Each row below is a small network's average activation on inputs in which a field has the value named, seen along a few directions.
Values that are neighbours, or in one group, have similar rows; names and order tell nothing.
In the rows, zero is written as 500.
Random noise pushes rows far along 2 fixed directions. That doesn't count. These rows show it; they differ only by the noise:
[557 506 530 325 527 694 649 370 220 478 547 715 810]
[408 332 498 585 533 477 495 576 502 650 550 307 455]
[409 362 554 569 522 475 515 573 484 619 551 331 448]
[555 349 230 407 590 709 543 388 316 647 542 590 848]


U, 14 values:
u14: [405 548 674 752 310 240 467 558 608 656 660 616  50]
u3: [612 600 474 419 547 528 347 619 677 389 361 501 438]
u11: [621 595 430 529 480 495 433 615 468 511 438 402 480]
u2: [517 402 415 536 616 508 516 554 525 471 599 524 704]
u12: [417 473 558 539 551 481 610 519 465 446 588 595 507]
u4: [641 616 487 405 423 567 308 460 503 510 266 564 388]
u8: [372 439 634 584 492 408 467 667 484 510 580 326 321]
u7: [629 506 361 495 606 528 403 512 678 582 262 437 422]
u13: [443 399 523 538 480 522 561 368 434 311 496 539 531]
u10: [431 521 654 446 567 463 570 454 432 400 577 394 508]
u9: [622 721 457 478 241 525 459 443 432 574 658 805 553]
u5: [367 509 563 545 465 260 455 408 718 500 391 192 258]
u6: [501 404 242 561 542 475 449 510 695 587 363 439 540]
u1: [407 639 737 429 503 517 675 523 508 235 573 503 527]
U is arranged as 3 separate groups.
Question: List the group mates of u5, in the order listed.
Answer: u3, u11, u4, u7, u6
Question: List the group mates of u12, in the order listed.
Answer: u2, u8, u13, u10, u1

C, 16 values:
c4: [453 506 501 451 579 543 550 524 584 452 425 327 546]
c10: [548 592 566 576 353 415 410 526 523 492 545 560 330]
c2: [383 414 600 587 601 358 388 630 660 614 402 214 278]
c3: [319 318 507 631 588 397 419 632 654 567 490  72 329]
c5: [527 593 461 466 610 512 532 522 550 514 418 465 548]
c14: [483 515 650 559 360 392 395 587 497 530 582 573 338]
c11: [491 418 392 514 536 622 601 486 498 488 532 419 496]
c13: [512 362 518 567 421 482 522 430 429 546 589 512 480]
c16: [557 472 428 496 380 494 568 436 459 496 570 620 550]
c15: [527 612 719 468 478 557 547 453 486 368 412 608 369]
c12: [489 506 541 546 481 450 582 452 449 495 513 569 645]
c1: [502 530 488 499 478 400 581 474 563 477 521 471 513]
c6: [554 587 354 406 511 551 447 440 366 571 491 663 653]
c7: [466 344 441 524 574 534 478 543 529 539 562 407 489]
c9: [436 517 674 529 519 539 397 583 531 440 478 521 378]
c8: [546 482 137 538 533 451 376 565 606 639 474 445 563]
A value of C combines one of 4 hidden first parts with one of 4 second parts; all combinations occur once.
Question: Changing only the second part turns c9 into c15. c2 has the same second part as c9; what does that change turn c2 into?
Answer: c5
Question: Changing only the second part turns c13 into c10. c12 has the same second part as c13; what does that change turn c12 into?
Answer: c8
Question: Changing only the second part turns c4 into c3. c11 has the same second part as c4; what does that change turn c11 into?
Answer: c7
